Look-ups in named tables: a row name and a column name give one cell, copied from the table.

nesof =
fields: nosoz, memafi, sarev
dad: [170, 123, 112]
rinidap: [129, 203, 205]
nifeva: [95, 127, 184]
dile: [213, 129, 87]
figibuv: [56, 149, 223]
mas: [79, 143, 200]
tinu: [95, 173, 207]

nosoz of dad is 170
memafi of nifeva is 127
memafi of rinidap is 203
sarev of dile is 87
memafi of dad is 123
memafi of dile is 129
sarev of nifeva is 184
Which row has the largest nosoz? dile

Table pabu
,taz,kopig,tubarar
nokaseb,109,177,89
lag,161,209,201
gub,109,149,48
tumu,155,181,178
perevi,171,215,201
pel,138,171,128
buzabe,167,184,200
pur,163,183,193
migorun,145,204,176
kebuvut,148,202,183
rabeb,110,147,57
puvozo,159,215,193
zes,171,176,187
golel,109,147,48

What is the tubarar of puvozo in pabu? 193
What is the taz of zes in pabu? 171
What is the taz of rabeb in pabu? 110
What is the taz of golel in pabu? 109
What is the taz of buzabe in pabu? 167
What is the taz of puvozo in pabu? 159
What is the taz of tumu in pabu? 155
What is the tubarar of gub in pabu? 48
What is the kopig of migorun in pabu? 204
What is the tubarar of lag in pabu? 201
What is the tubarar of zes in pabu? 187
What is the tubarar of tumu in pabu? 178
What is the tubarar of kebuvut in pabu? 183
What is the tubarar of nokaseb in pabu? 89
What is the tubarar of rabeb in pabu? 57
What is the kopig of pel in pabu? 171
What is the tubarar of pel in pabu? 128
What is the taz of perevi in pabu? 171
What is the kopig of pur in pabu? 183
What is the kopig of nokaseb in pabu? 177

nafoz =
columns: pelip, bisibo
pogika: [-0.17, -0.32]
guke: [-0.49, -0.67]
melu: [-0.04, -0.18]
tib: [0.66, 0.64]
kogoza: [-0.80, -0.98]
nup: [0.29, 0.18]

bisibo of kogoza: -0.98
pelip of melu: -0.04
bisibo of pogika: -0.32
pelip of pogika: -0.17
pelip of kogoza: -0.80
pelip of tib: 0.66
bisibo of melu: -0.18
pelip of nup: 0.29
bisibo of tib: 0.64
bisibo of nup: 0.18
pelip of guke: -0.49

Table duregob
	nek	mus	zaf	nup
sov	96992	54712	5147	39481
fivenod	28694	76132	2200	51466
kebi	46811	33747	39150	56336
rarabon	8050	40533	13582	56203
kip	34040	37555	18000	62014
sig	39851	18529	36767	31437
gugeno	38531	40050	25480	69333
dor	23478	28210	10883	62906
zem	53841	39373	44178	55102
mabir	17988	36625	15033	56608
tamukuv	24695	61915	29099	22719
kegizun	4656	44522	18582	49944
bigum	68767	32169	40849	50672
pok	21518	43663	30050	22650

What is the nup of sig in duregob?
31437
What is the nek of mabir in duregob?
17988
What is the zaf of fivenod in duregob?
2200
What is the zaf of kebi in duregob?
39150
What is the zaf of sig in duregob?
36767
What is the mus of tamukuv in duregob?
61915
What is the zaf of sov in duregob?
5147
What is the nup of mabir in duregob?
56608
What is the nek of rarabon in duregob?
8050
What is the nup of sov in duregob?
39481
What is the nek of sig in duregob?
39851
What is the nek of pok in duregob?
21518
What is the mus of rarabon in duregob?
40533
What is the nek of gugeno in duregob?
38531
Row with the largest nek: sov

natofo:
,veni,vimak,gepe,sobimod,tutog
ruba,-0.7,-1.3,-2.4,-2.2,-1.8
zub,2.1,6.0,2.8,-3.5,-4.6
rugar,-2.1,-2.0,-0.6,-0.5,0.2
sib,-1.8,-2.3,-9.2,-0.1,-2.8
zesu,-5.8,-0.1,0.2,2.7,-6.0
zevizu,-1.6,-1.3,4.2,-0.4,-1.6
ras,-4.6,-2.8,2.1,2.3,2.5
vul,-8.1,-0.4,0.5,4.2,-7.1
vem,2.9,-2.2,-0.5,-1.8,-2.4
bipev,-0.5,-0.5,-0.3,-1.8,-0.2
kude,-1.3,-1.2,1.8,-0.9,-1.5

What is the tutog of zub in natofo?
-4.6
What is the tutog of kude in natofo?
-1.5
What is the vimak of vul in natofo?
-0.4
What is the sobimod of zub in natofo?
-3.5
What is the veni of rugar in natofo?
-2.1
What is the veni of bipev in natofo?
-0.5

guk =
cols = gelotem, ger, gekap, lavefe, tov, lelaro
sefizu: [0.9, 0.7, 0.7, 0.7, 0.2, 0.2]
zosipov: [0.4, 0.6, 0.6, 0.5, 0.3, 0.4]
tok: [0.5, 0.5, 0.8, 0.6, 0.6, 0.2]

What is the lelaro of sefizu in guk?
0.2
What is the tov of sefizu in guk?
0.2
What is the ger of zosipov in guk?
0.6
What is the tov of tok in guk?
0.6
What is the lavefe of zosipov in guk?
0.5
What is the gekap of sefizu in guk?
0.7
What is the gekap of tok in guk?
0.8
What is the gekap of zosipov in guk?
0.6
What is the lavefe of tok in guk?
0.6
What is the tov of zosipov in guk?
0.3
What is the gelotem of zosipov in guk?
0.4
What is the lelaro of tok in guk?
0.2
What is the ger of sefizu in guk?
0.7
What is the lelaro of zosipov in guk?
0.4
What is the ger of tok in guk?
0.5
What is the lavefe of sefizu in guk?
0.7
What is the gelotem of sefizu in guk?
0.9
What is the gelotem of tok in guk?
0.5

